These are the activations of a small neural network, seen along a few directions. Each row is one input.
In each table, some parts of the input vary, and every possible input appears once, in random order.
Descriptions start from the smaller parts, as in this example, which fits no table here: values(3) and (point or line(9) or (ring(5) and line(6))).
Shared parts are said once, and a part with two or three values counts as separate values.
In the rows, zero is written as 128.

Other details of the inputs shift rows strongly along two fixed directions, in all tables alike. That doesn't count.

A family of inputs:
x1: [136 119 146 135 139 137 102 143 118 129 101 140 122 140 141]
x2: [115 126 113 127 113 133 160 113 144 129 157 107 149 122 130]
x3: [124 130 144 145 133 127 105 142 108 118 101 139 131 132 136]
x4: [116 132 121 122 112 129 164 107 134 125 154 107 141 133 123]
x5: [119 122 138 139 127 131 108 144 106 108 105 143 130 133 143]
x6: [120 121 124 132 132 137  93 147 115 121 108 137 141 130 148]
x7: [151 130  98  86 161  87  93 139 108 124 111 178  63  76  89]
x8: [123 127 115 123 116 134 153 116 149 140 158 105 144 128 130]
x9: [120 126 143 137 127 130 105 142 110 110 102 142 131 133 140]
x10: [135 123 150 137 135 134 111 140 111 120 100 146 117 146 138]
x11: [141 140 137 131 126 126 162 108 144 145 150 111 120 141 110]
x12: [134 128 138 143 144 134  94 143 117 134 101 135 123 140 134]
x13: [131 129 154 146 132 127 108 144 110 120 101 141 129 132 136]
x14: [140 128  94  86 149  79  97 145 106 111 114 184  79  56  92]
x15: [129 118 141 132 133 134 100 149 119 127 104 141 135 126 147]
x16: [162 141  40  33 164  48 137 103 117 135 158 175  25  23  33]
x17: [126 134 119 123 120 134 162 104 138 132 153 108 129 147 119]
x18: [130 137 129 126 118 133 161 104 146 135 151 108 126 147 118]
x19: [120 128 111 123 119 136 153 114 147 139 157 104 145 127 132]
x20: [127 135 121 129 122 129 149 115 150 150 152 102 144 127 123]
x21: [125 117 143 136 127 131 106 149 116 116 104 145 140 122 146]
x22: [120 122 135 137 126 132  98 148 119 113 105 142 140 123 144]
x23: [129 124 137 140 134 136 106 141 110 115 104 144 118 148 139]
x24: [118 126 117 128 110 131 159 116 146 130 158 108 148 124 128]
x25: [134 126 162 161 133 153 105 143 129 139 105 118 145 165 152]
x26: [134 134 130 128 123 127 151 117 152 151 152 105 141 125 123]
x27: [123 132 121 123 115 134 150 114 154 142 155 103 145 129 129]
x28: [115 119 126 135 127 133  99 147 111 111 107 141 144 125 146]
x29: [131 124 138 136 138 138  94 141 121 126 102 137 123 141 140]
x30: [130 128 120 126 122 137 154 110 148 142 155 104 130 141 124]
x31: [125 129 139 124 112 127 170 109 139 131 151 111 137 131 123]
x32: [134 141 127 131 125 128 160 106 142 143 150 108 123 143 111]
x33: [127 133 119 126 122 135 165 104 139 132 153 109 124 144 120]
x34: [130 125 145 145 132 128 101 150 119 124 104 141 139 122 140]
x35: [131 127 145 138 135 134 106 140 115 117 103 146 119 148 137]
x36: [125 122 136 133 133 133  95 149 122 124 108 142 136 128 146]
x37: [128 120 128 138 141 142  98 141 114 123 105 137 123 140 144]
x38: [123 134 121 131 117 125 155 114 148 140 153 106 147 121 120]
x39: [121 133 133 124 113 125 165 109 142 128 154 111 137 132 121]
x40: [116 131 120 125 115 130 167 107 135 125 155 107 138 131 124]
Each input here is: ring(5) and (values(2) or line(6)).
Question: Changing only the ring(5) part turns x28 into x16. The same change can be made to x14. Which row results?
Answer: x7
Question: Change only the ring(5) part in x29. List by row number the other rows that result.
Answer: x9, x18, x22, x27
Question: Change only the line(6) part in x19. List by row number the other rows that result.
Answer: x6, x8, x15, x27, x36
Question: Change only the values(2) part in x12. List by row number the other rows that result.
Answer: x25
Question: Change only the values(2) part in x34. List by row number the other rows that result.
Answer: x38
Question: Change only the line(6) part in x33. List by row number the other rows that result.
Answer: x10, x17, x18, x23, x35
